These are the activations of a small neural network, seen along a few directions. Each row is one input.
Each table varies a few parts of the input and shows all the possible inputs, shuffled.
A made-up example of a description, with smaller parts first: one of 4 places along a line, together with either a single point or one of 11 places along a line or (one of 3 separate values, together with one of 8 places around a ring).
Shared parts are said once, and a part with two or three values counts as separate values.
(in the rows, 128 means zero)

Other details of the inputs shift rows strongly along three fixed directions, in all tables alike. That doesn't count.

Rows:
row 1: [114  89 125 162 122 179 155 136 174  94 177 143]
row 2: [152 136  97 113 113 141 157 142 133  88 132 131]
row 3: [ 83 109 162 103  79  80  80  87 109 155 142  46]
row 4: [167 158 136 102 182  90  90 119  49 162 111 139]
row 5: [167 159 143 121 189 156 180 148 116 161 130 223]
row 6: [135 109 140  91 109 131 158 140 179 164  86 112]
row 7: [ 97 108  82 138  88 142 141 131 149  72 124 101]
row 8: [150 140  81 166 125 130 117 125 119  44 118 112]
row 9: [ 99  59 172 119  91 151 198 118 203 187 152 139]
row 10: [111  68 162 113  86 152 150 141 189 188 148 169]
row 11: [137 185 142 107 143  99  85 122  58 156 120 148]
row 12: [132 116  74 167  86 167 131 128 164  41 152 102]
row 13: [ 99 131 112 109  72 118 133 141 148 133 129  72]
row 14: [107 151  98 191 122 156  96 109 113  65 165 139]
row 15: [122 127 121  99  65 121 131 126 151 115 126  76]
row 16: [ 96 121 138 122  82 105  46 113 105 119 150  75]
row 17: [159 152 127 157 189 125 126 137  91 126 113 199]
row 18: [170 167 131 139 213 138 119 139 105 133 136 176]
row 19: [160 151  96 173 186 157 149 119  83 105 141 199]
row 20: [105 140 115 143 100 144 104 117  88  65 160  98]
row 21: [170 133 148 147 211 142 170 148 131 146 116 211]
row 22: [109 123  99 217 138 168 145 118 131  41 157 159]
row 23: [183 167 106 104 157  94 109 119  90 133  95 111]
row 24: [135 159 161  88 176  88  80 118  73 160  97 120]
row 25: [106 132 118 117 108 119 125 132 147 139  92  81]
row 26: [ 97 121 103 189 110 158 143  92 124  77 167 123]
row 27: [113 122 105 140 101 102 111 138 140 113 109  81]
row 28: [118 187 135 137 140 118  99 110  79 115 141 125]
row 29: [ 50 129 176 100  66  76  62  86 119 176 114  65]
row 30: [139 155 139 100 169 100  78 123  61 138 101 135]
row 31: [169 160 121 119 179 144 132 147  69 113 136 178]
row 32: [125 119 108 138  82 142 118 132 175 103 133  79]
row 33: [176  92 118 108 160 135 200 179 176 158 103 193]
row 34: [180 104 153  49 149 110 171 181 186 235  98 177]
row 35: [145 140  94 174 153 155 134 111  85  96 146 181]
row 36: [142 184 139 136 179 105  78 120  88 146 129 146]
row 37: [127  81 118 168 123 158 143 138 135  75 147 156]
row 38: [137  68 135 105  85 149 203 136 213 175 121 117]
row 39: [165 145 131 157 205 131 132 138  97 105 123 170]
row 40: [123  58 188 110 129 139 196 151 210 195 131 168]
row 41: [112  78 171 107 104 133 180 116 180 211 139 159]
row 42: [146 109  81 144 107 162 149 144 167  69 148 136]
row 43: [161 137 145 121 215 156 172 142 127 149 113 202]
row 44: [ 94 136  88 148  76 118  84 130 141  93 139  52]
row 45: [110 108  79 195  94 160 152 137 167  53 131  93]
row 46: [105 158 128 101  82  97 101 132 125 154 110  46]
row 47: [106  73 168 105  94 166 200 141 194 159 162 142]
row 48: [147 163 147  96 186  99  84 125  63 147  96 137]
row 49: [159 154 106  91 138 117 147 157 118 134 115 139]
row 50: [134 100 181  96 138 160 212 150 185 196 142 186]
row 51: [105 122  83 133  75 104 109 110 121  93 134  60]
row 52: [106 102 175  95 132 128 139 126 149 173 119 127]
row 53: [130 180 148 118 182  99  92 113  77 155  99 145]
row 54: [143  92 161  68  89 140 197 158 209 203 112 128]
row 55: [ 94  94 106 179  78 204 187 126 162  67 182 169]
row 56: [124 122 100 198 146 194 152 128 155  60 177 168]
row 57: [180 163  99 101 162  93 115 126  85 129 102 124]
row 58: [126 163 137 157 155  94  83 114  82 120 116 138]
row 59: [108 138 159  96 101  80  32 112  97 152 134  65]
row 60: [ 97 111 118 173 132 181 161 115 150  79 148 151]
row 61: [117  77 203  67 116 104 170 125 182 251 127 129]
row 62: [129 120  47 205 112 188 176 124 147  38 150 110]
row 63: [192 151  99 124 184 112 138 153 108 103  95 169]
row 64: [103  64 174 118 102 121 144 135 173 153 138 122]
row 65: [ 83 108 118 165  81 145  83 108 133  64 178  77]
row 66: [142 121  96 118 124 140 148 133 138  85 109 133]
row 67: [ 76 126  87 147  77 128 107 120 134  79 119  57]
row 68: [ 52 124 158 113  63  92  68  90 114 155 121  77]
row 69: [160 173  89 120 171  94 115 134  83 143  99 112]
row 70: [119  84 194  78 106 119 143 143 189 247 128 169]
row 71: [174 169 130 119 204 144 144 147  77 119 136 178]
row 72: [ 86 100 139 124  72 106  91  92 108 122 151  58]
row 73: [ 77 101 182  99  69  59  50 107 114 159 119  46]
row 74: [170 190 113 114 178  96  87 149 102 161  91 111]
row 75: [172 167 138 103 159  75  89 137 107 158  71 102]
row 76: [113 181 162 100 130  88  77 107  79 149 132  82]
row 77: [141 151 128  86 120  93  95 120 116 139  82  90]
row 78: [130 120  85 214 140 175 140 129 111  38 150 191]
row 79: [ 76 105 136 137  79 137 111 106 130 124 130 127]
row 80: [168 147 134 126 202 125 142 123  90 146 130 160]
Each input here is: one of 5 separate values, together with either one of 6 places around a ring or one of 10 places along a line.
The inputs of row 79 and row 11 match in every part but the choice among 5 separate values. If row 66 is changed in the same way as row 79 into row 11, which row does it become?
> row 2
The inputs of row 31 and row 16 match in every part but the choice among 5 separate values. If row 54 is changed in the same way as row 31 into row 16, which row does it become?
> row 32
The inputs of row 34 and row 51 match in every part but the choice among 5 separate values. If row 65 is changed in the same way as row 34 into row 51, which row does it become?
> row 3
Which other rows does row 66 become when the place on the ring of 6 takes its other values? List them by row number.
> row 6, row 7, row 25, row 67, row 77
Which other rows does row 28 become when the choice among 5 separate values takes its other values? List them by row number.
> row 22, row 26, row 36, row 53
Which other rows does row 21 become when the place on the line of 10 takes its other values? List them by row number.
> row 17, row 22, row 37, row 39, row 40, row 58, row 64, row 73, row 78

Rows:
row 81: [113 154 133 156 118 127  96 104  86  90 158  94]
row 82: [ 70  46 127 155  66 172 139 123 174  83 158 111]
row 83: [ 56  86 155 148  54 106 116 112 171 142 132  97]
row 84: [137 151 125 139 157 112  57 118  88 110 128 130]
row 85: [167  83  95 200 179 213 195 151 155  58 162 214]
row 86: [ 51  88 153 171  57 112 109 101 168 102 150  62]
row 87: [174 124 120 101 161 121 170 141 129 143 115 168]
row 88: [119 173 100 148 115 106  76 115  89 109 103  89]
row 89: [142 138 155  63 113  55  85 142 115 216  92 102]
row 90: [162 129 101 124 173 157 172 161 121  95 128 174]
row 91: [ 81 137 122 175 130 118  98 112 108  72 127 108]
row 92: [164 169 110 135 179 140 122 138 125 124 106 151]
row 93: [107 174 113 124 128 114  87 115  84  95 108  78]
row 94: [128 107 173  85 117  85  89 134 123 211 101 138]
row 95: [103 151 113 159  97 137  99 109  87  87 154 118]
row 96: [112 174 131 134 124 115  68 104  81 103 153 103]
row 97: [138 103 172  90 150 141 154 145 136 171 116 174]
row 98: [156 164 135 130 171 131  93 126  89 113 134 166]
row 99: [139 151 127 167 184 132 128 135 129 108 125 180]
row 100: [122 112 167  73 130 113 142 143 158 204  85 118]
row 101: [166 156 167  74 155  88 132 147 120 198 103 124]
row 102: [179 114 152  87 161 105 152 159 148 193 110 145]
row 103: [160 184 108 130 159 124 123 138  92 130  98 152]
row 104: [138 117  78 188 131 221 201 145 185  39 159 179]
row 105: [125 132  91 147 110 131  98 129 134  76 147 100]
row 106: [163 104  81 160 182 194 195 163 151  83 124 190]
row 107: [135 147 155  92 159 120 127 130 131 209 137 147]
row 108: [143 154 100 133 134 126 139 115 100  87 126 127]
row 109: [168 127 162  96 166 118 159 151 156 204  91 144]
row 110: [ 85  70 155 145  93 127 165 112 187 145 129 136]
row 111: [123  91 146  88  73 113 152 150 171 176 126 128]
row 112: [123 184 113 122 119 103  73 117  95  96 133  86]
row 113: [118 177 109 142 141 117  90 110  71 135 141 119]
row 114: [ 91  81 133 127  91 155 177 108 171 159 163 125]
row 115: [154 137 133  92 165 140 172 157 129 147 111 165]
row 116: [109 146 124 151 100 120  78 109  82  91 137 117]
row 117: [157 146 120 140 171 151 158 116  93 109 142 180]
row 118: [ 95  63 138 128  46 142 163 135 199 118 162  82]
row 119: [160 143  99 161 162 130 120 136 115  97 122 117]
row 120: [115 127 113 153 124 112  76  95  85  85 130 107]
row 121: [ 96 106 157 142  78 129 105 107 128 105 155  86]
row 122: [107  84 138 108  59 149 181 146 192 155 138 134]
row 123: [120 150 102 120 129  98  74 126  81  93 119  77]
row 124: [168 122 146  86 164 115 138 155 164 200 101 158]
row 125: [ 98  79 153  90  51 122 142 139 201 155 149  96]
row 126: [135 108 109 171 152 195 200 136 155 113 177 170]
row 127: [ 73  92 131 152  36 150 147 113 188  94 152  54]
row 128: [169 114  74 174 161 183 183 159 149  93 127 195]
row 129: [155 153  99 122 148  90  95 114  81 109 113 106]
row 130: [159 149 161  67 161  74 120 122 119 218  65 122]
row 131: [ 86  65 178  95  55 117 138 102 167 169 137 106]
row 132: [121 174 108 131 120 101  93  94  85  98 108  81]
row 133: [136 159 108 139 190 154 141 129  85 125 143 158]
row 134: [170 110 142  82 162 103 156 139 147 203  88 154]
row 135: [101 162 131 129 127 118  80 107  66  99 141  96]
Describe the family of inputs behind these rows.
> one of 5 separate values, together with either a single point or one of 4 places along a line or one of 6 places around a ring
The inputs of row 81 and row 95 match in every part but the choice among 5 separate values. If row 86 is changed in the same way as row 81 into row 95, which row does it become?
> row 83
The inputs of row 134 and row 119 match in every part but the choice among 5 separate values. If row 114 is changed in the same way as row 134 into row 119, which row does it become?
> row 126
Which other rows does row 103 become when the choice among 5 separate values takes its other values? List them by row number.
> row 93, row 104, row 127, row 132
List by row number the other rows that have the choice among 5 separate values in common with row 105.
> row 84, row 92, row 96, row 98, row 99, row 104, row 107, row 112, row 124, row 125
Which other rows does row 121 become when the choice among 5 separate values takes its other values? List them by row number.
> row 97, row 98, row 116, row 131

Rows:
row 136: [125 107 118 130 110 146 132 139 156 105 145 120]
row 137: [154 108 120 155 182 157 162 136 146 118 142 216]
row 138: [170 151 119 114 152 108 130 145  91 133  96 124]
row 139: [ 75 102 123 128  64 155 133 108 152 127 151 104]
row 140: [ 92 128 181  88  86  93 117 119 150 196 131  87]
row 141: [133 130 126 126 185 151 148 123 113 149 115 190]
row 142: [ 77  98 132 115  31 107  90 109 147 106 147  50]
row 143: [139 181  79 185 141 141 100 113  47  35 154 128]
row 144: [173 143 134  92 159 120 153 147 113 160 115 157]
row 145: [137 101 134 128 121 150 192 152 186 149 113 138]
row 146: [134 148 136  97 128 118 118 123 103 146 119  90]
row 147: [105  83 174 134 118 139 183 134 182 170 139 152]
row 148: [100 104 137 156 125 140 128 114 149 128 142 137]
row 149: [109  90 107 183 124 171 176 111 139  64 162 167]
row 150: [105  87 138 136 118 139 130 118 137 118 142 142]
row 151: [174 144 141  99 172 124 128 143 107 160 121 186]
row 152: [121 120 129 118 120 162 164 141 161 130 135 120]
row 153: [167 147 123 103 166 113 154 140 121 163  89 147]
row 154: [146 165 101 144 164 106 105 131 116 112 100 124]
row 155: [ 76 109 123 167  36 138  83 113 136  70 178  57]
row 156: [155  84 129 120 120 147 171 155 169 139 107 152]
row 157: [149 157 137  92 137  67  65 141 102 175  80  98]
row 158: [145 206  61 189 178 134  75 114  62  17 144 109]
row 159: [110 178 169  73 133  46  33 103  86 204 104  77]
Describe the family of inputs behind these rows.
> one of 4 places along a line, together with one of 6 places around a ring
The inputs of row 139 and row 143 match in every part but the place on the ring of 6. If row 141 is changed in the same way as row 139 into row 143, which row does it become?
> row 149
A walk changes only the place on the ring of 6. It starts at row 158 and steps to row 136. List the rest of the walk in order.
> row 142, row 144, row 146, row 152
Which other rows does row 138 become when the place on the ring of 6 takes its other values? List them by row number.
> row 145, row 153, row 154, row 156, row 157
